These are the activations of a small neural network, seen along a few directions. Each row is one input.
In each table, some parts of the input vary, and every possible input appears once, in random order.
A made-up example of a description, with smaller parts first: one of 8 places around a ring, together with either a single point or one of 9 places along a line or (one of 2 separate values, together with one of 6 places along a line).
Shared parts are said once, and a part with two or three values counts as separate values.
In the rows, 128 means zero.

Table:
r1: [ 89 100 159  84 128  94 118 134 125 104 105]
r2: [168 155 125 103 136 108 131 188 164 114 103]
r3: [ 87 105  79 236 137 166 116  41 124 174 134]
r4: [102 136  65 186 176 166  89  31 110 151 171]
r5: [127 108 179  92  97 124 146 139  79 144 143]
r6: [135 122 173  78  84 146 111 152 111 127 147]
r7: [ 60 119  77 217 163 176 114  63 164 123 142]
r8: [190 144 136 120 119 102 185 162 106 135 124]
r9: [150 138 120 117 146  71 153 162 149  95  92]
r10: [194 156 128 104 105 123 153 178 137 120 132]
r11: [107 123 168  72 115 131  91 158 140 123 115]
Q: What do these inputs look like to the network?
A: either one of 3 separate values or (one of 2 separate values, together with one of 4 places along a line)
Q: Which other rows does r9 become when the choice among 2 separate values takes its other values? List them by row number.
A: r1

Table:
r12: [ 99  92  96 197 141 120 117  94 106 167 111]
r13: [134 136 136 119 141 162 101  85  76 146 190]
r14: [ 47 114 101 147 170 162  57  51 132 100 155]
r15: [106 151  54 189 163 174  58  90 215 124 114]
r16: [177 126 124  92 122 104 132 102  71 142 128]
r17: [174 159  85 187 171 125 210 115 127 125 146]
r18: [ 37  96 131 203 127 155 102  65 164 124 104]
r19: [145 119 176 144  67 138 161 140 101 147 124]
r20: [209 166 120  93  98 129 111 202 176 125 123]
r21: [151 123 170  50 110 107 108 160 103  98 167]
r22: [119 120 162 177  94 153 152 110 105 176 140]
r23: [159 102 151  97  93  69 148 180 111 139  92]
r24: [123 129 195  23 143  98  94 185 130  74 130]
r25: [124 111 180  58  75 138 150 176 130 118 154]
r26: [132 115 159  98  78 175 152 132  99 137 164]
r27: [124 111 170  67 123  61 135 209 136 119  55]
r28: [ 73 113 137 203 105 155 125  92 122 156 130]
r29: [ 59 116 120 156 117 194 115  86 117 144 164]
r30: [142 167  60 188 141 175  80 119 169 153 142]
r31: [148 102 124 170 132 122 145 107  90 187 117]
r32: [180 174 144  64 127 122  95 226 204 101  84]
r33: [152 129 111 123 151 119 123  70  78 172 146]
r34: [ 22  99 113 156 137 194  93  61 158 112 135]
r35: [102 121  83 150 160 116  97  58  94 154 140]
r36: [ 85 130 109 145 151 162  76  73  91 129 183]
r37: [129 150  60 214 182 119 183 103 147 110 144]
r38: [160 129 150  88 113 147 111 114  72 118 175]
r39: [ 94 116 203  31 110 132 138 203 158  96 114]
r40: [ 63  74  90 197 165 119  94  67 149 140  86]
r41: [148 170 136  87 154  62 194 210 168  59  80]
r42: [215 166 100 132 105 165 117 163 146 146 133]
r43: [ 93 132  56 216 207 115 158  78 193  85 122]
r44: [196 158  97 157 138 110 215 144 117  98 129]
r45: [167 126 143  55 114  62 126 145 100 120 120]
r46: [108 120 148 131 106 193 143 101 103 165 177]
r47: [136 133 168  28 147  52 110 175 125  99  83]
r48: [184 160 115 119 128  71 209 183 142  80 119]
r49: [187 174  85 161 135 180 108 137 149 171 146]
r50: [103 124 211  72  94  97 144 207 156 105  78]
r51: [173 101 136 138 100 106 153 138  83 159 101]
r52: [133 117 190 101  63 103 158 182 130 129 116]
r53: [ 64 105  75 152 180 114  78  36 136 128 115]
Q: What do these inputs look like to the network?
A: one of 6 places along a line, together with either one of 2 separate values or one of 5 places around a ring
Q: Changing only the place on the line of 6 turns r35 into r53. The same change can be made to r30. Which row results?
A: r15
Q: Changing only the place on the line of 6 turns r21 into r24. The same change can be made to r48. Which row results?
A: r41
Q: Which other rows agree with r16 in the place on the line of 6? List them by row number.
A: r19, r26, r38, r42, r44, r51
Q: Which other rows does r22 become when the place on the line of 6 takes its other values? List them by row number.
A: r18, r19, r28, r50, r52

Table:
r54: [142 150 155  81 120 126 108 206 186  88 117]
r55: [118  97 165 101  91 135 127 102  69 139 163]
r56: [158 142 114 127 141  44 193 188 157  95  75]
r57: [190 166 151  77  82 157 139 185 136 131 142]
r58: [107 121 165  61 130 108  86 162 133 110 103]
r59: [ 80 110  89 176 150 143 103  80 166 127 108]
r60: [123 121  96 202 121 163 115  76 110 168 148]
r61: [159 121 163  57  99 130 117 149  90 151 153]
r62: [ 49 102 147 141 145 135 120  97 139 131 116]
r63: [ 95  98 140 157 110 163 137  91  78 162 156]
r64: [222 145 128 138 127  75 216 172 106 131 102]
r65: [ 69 101 170  95 122 108 101 113 118 105 115]
r66: [117 150  47 176 190 145 110  90 177 103 128]
r67: [162 168  60 203 163 160 122  81 127 151 165]
Q: What do these inputs look like to the network?
A: one of 2 separate values, together with either a single point or one of 6 places along a line
Q: Changing only the choice among 2 separate values turns r54 into r57. The same change can be made to r59. Which row results?
A: r60

Table:
r68: [ 24 121 104 174 169 192  61  42 163 119 140]
r69: [198 159  91 179 166  62 218 144 111 122 110]
r70: [ 89 104 100 201 108 202 112  47  87 185 191]
r71: [ 81 135  79 161 151 209  51  43 127 167 184]
r72: [169 125 218  45  41 141 138 181  78 146 141]
r73: [150 154  80 179 158  50 186 162 171 106  64]
r74: [130  92 216  25  77  83 165 154  62 127 122]
r75: [ 26  73 117 199 158 142  83  34 126 146 107]
r76: [237 175  86 182 143 129 202 163 137 149 131]
r77: [164 145 198  19  81 134  69 195 122 121 153]
r78: [ 85  78 209  31 106  73 133 187 120 114  84]
r79: [171 173  65 155 164 102 155 165 224  75  97]
r80: [233 190  47 146 158 138 136 167 174 115 120]
r81: [ 69  72 110 198 132 144 116  23  66 151 160]
r82: [ 94 122 201  24 109 119  94 211 153  76 117]
Q: What do these inputs look like to the network?
A: one of 3 separate values, together with one of 5 places around a ring
Q: Changing only the place on the ring of 5 turns r82 into r78. The same change can be made to r79. Which row results?
A: r73
